Each row below holds a small network's activations on one input, seen along a few directions.
Each table varies a few parts of the input and shows all the possible inputs, shuffled.
Descriptions start from the smaller parts, as in this example, which fits no table here: line(4) and (point or line(9) or (values(3) and ring(5))).
Shared parts are said once, and a part with two or three values counts as separate values.
(in the rows, 128 means zero)

A family of inputs:
x1: [168 140 176 123 186 126 133  82 204 124  24 130]
x2: [118  88  63  61 121 113 161 167 130 133 161  91]
x3: [106 115 112  90  96 105 138 147  77 131 158 141]
x4: [104 121 125 148 155 154 101 176 113 106 161  99]
x5: [116 156 207 156 105  96 120 105 156 124  13 129]
x6: [114 127 132 161 166 146 106 153 108 115 153 101]
x7: [152 158 159 195 146 157  95  97 141 117 132 130]
x8: [182 138 135 152 160 167 127  85 161 138 135 154]
x9: [110 152 148 169  84 141 110 129 102 134 139 145]
x10: [ 86 127 134 136  86 139 121 182  86 117 147 119]
x11: [ 74 102 136 119  85 125 142 211  91 112 144  95]
x12: [ 98  95 124 129 154 145 121 204 112  95 148  77]
x13: [ 78  90 110  73  87 103 160 174  93 115 153 120]
x14: [ 93 117 135 148  90 135 112 161  87 122 136 123]
x15: [127 123  60  80 126 128 152 136 125 136 161 120]
x16: [128 110  60  98 128 120 149 121 135 137 153 132]
x17: [139 153 200 167 171 114  98  98 182 103  25 108]
x18: [134 157 142 177 154 161  97 117 119 116 147 123]
x19: [120  82 101  86 170 155 155 193 138 122 158  97]
x20: [130 141 126 122  90 114 130  91  91 136 144 170]
x21: [143 109 105  99 172 164 125 162 125 133 164 111]
x22: [135 110 105 117 175 158 125 143 141 139 159 118]
x23: [136 155 171 187  81 130 111 110 117 142 130 149]
x24: [157 143  81 115 125 120 137  89 142 156 161 145]
x25: [154 138 145 142  85 100 127  76 114 142 135 179]
x26: [167 132 117 139 170 164 124 115 147 137 153 151]
x27: [104 114 112 102  98 108 139 121  80 130 144 146]
x28: [176 155 102 128 117 118 136  61 159 160 146 145]
x29: [165 149 136 106 145  73 148  65 206 137  28 137]
x30: [127 142 184 113 111  62 139  71 160 132  27 156]
Changing only one part turns x3 into x15. The same change can be made to x13. Which row results?
Answer: x2
What do these inputs look like to the network?
Answer: ring(5) and (point or line(5))
Change only the ring(5) part in x25. List by row number the other rows that result.
Answer: x7, x8, x23, x28
Change only the ring(5) part in x30. List by row number the other rows that result.
Answer: x1, x5, x17, x29

A family of inputs:
x31: [126 171 177 199  88 115  87 107 103 109  92 160]
x32: [120 119  85 149 138 162 122 190  83 119 232 100]
x33: [163 125  86  91 192 108 136 102 204 149  90 112]
x34: [129  80 135 102 186 207 157 226  80 103 195  91]
x35: [158 136  75  69 123  98 157  75 182 154  76 128]
x36: [104 141 200 175 125 103  96 145 140 100  52 105]
x37: [205 136  91 161 211 161 124  77 198 145 141 125]
x38: [203 147  86 122 115 113 143  46 165 148 142 159]
x39: [ 90 144 211 140 117  84 115 126 119 104  58 133]
x40: [121 160 215 183 112 112  90  97 103 108 113 164]
x41: [136 172 177 199  69 111 105 104  89 128  87 150]
x42: [154 123 106  39 113  84 163  81 180 182  90 165]
x43: [109 137 200 198 152 126 106 152 152  99  47  85]
x44: [191 156  89 136 191 138 121  76 192 158 149 145]
x45: [131 134 239 181 186 173 123 156 117 119  66 124]
x46: [ 55  78 106  55  59 117 163 178  87 147 174 129]
x47: [ 80  88  63  86  80 110 160 197  73 131 159  97]
x48: [ 96  85  95 108 148 161 113 224 125  97 175  56]
x49: [ 88  93  86 102 139 131 144 216  99 107 178  68]
x50: [116 101  65 133  74 139 130 161  50 136 212 124]
x51: [164 112  95 104 202 145 120  98 227 131  82  97]
x52: [178 144  98 104 176 133 141  38 157 142 140 170]
x53: [187 165  81 125 143 118 144  58 185 140 146 168]
x54: [ 57 101  69  77  91 129 135 195 102 109 165 104]
x55: [135  98  83 160 154 188  97 193  83 110 219  83]
x56: [132 162 200 233 149 156  68 129 139 117 100 122]
x57: [122 159 215 167  47 118 108  87  89 136  97 174]
x58: [176 154 110  86 110 125 156  41 162 182 143 189]
x59: [159 133  78  81 144  88 160  85 197 131  88 136]
x60: [ 87 162 188 148  68  89 115 124 124 127  46 116]
x61: [110  83 104 116  57 135 158 149  51 142 223 157]
x62: [ 74  77  93  73 127 116 160 190  72 101 174 108]
x63: [ 77 167 182 151  91  95 110 130 135 110  45 126]
x64: [ 97 120  62 137 100 154 140 162  63 117 212 123]
x65: [147 121  98  50 180  91 141  80 185 152  96 146]
x66: [108  91  86 114 126 147 120 159  43 117 221 138]
x67: [116 178 198 214 124 146  76 116 129 116  99 135]
x68: [188 103 146  94 231 193 150  96 201 139 113 132]
x69: [102 135 218 131  54  74 139 121 107 129  53 145]
What do these inputs look like to the network?
Answer: values(3) and (point or (values(2) and line(6)))
Changing only the values(3) part turns x47 into x35. The same change can be made to x49. Which row results?
Answer: x33
Change only the values(2) part in x36. List by row number the other rows that result.
Answer: x67
Change only the values(3) part in x65. List by row number the other rows that result.
Answer: x39, x62
Change only the line(6) part in x50. List by row number the other rows that result.
Answer: x32, x55, x61, x64, x66

A family of inputs:
x70: [ 66 102 119  95  77 107 140 183  66 124 157 111]
x71: [111  85  67  60 101 116 167 158 110 141 175 116]
x72: [ 93 119 122 143  92 143 114 170  57 120 203 128]
x73: [127 159 180 193  90 120  93 111 113 122 109 147]
x74: [159 144 177 151 185 145 117 103 175 124  67 130]
x75: [118 148 187 186 144 143  95 147 142 103  76 106]
x76: [176 154  94 127 140 127 133  63 161 143 140 153]
x77: [142 139 165 111 117  87 139  79 155 147  52 159]
x78: [164 137 101 123 199 144 130 104 190 128 109 112]
x79: [104 138 177 147  74  81 118 124 118 122  65 131]
x80: [ 82 102 130 140 151 160 111 209  88 110 170  90]
x81: [133 107  62 104 117 160 141 145  98 130 217 135]
x82: [168 164 170 158 131 128 123  61 147 144  94 171]
x83: [152 131  91  81 125  87 157  81 168 144  97 138]
x84: [125  92  78 102 177 171 143 182 133 120 187  92]
Changing only one part turns x71 into x81. The same change can be made to x70. Which row results?
Answer: x72
What do these inputs look like to the network?
Answer: values(3) and ring(5)
Change only the values(3) part in x77. List by row number the other rows that result.
Answer: x74, x82
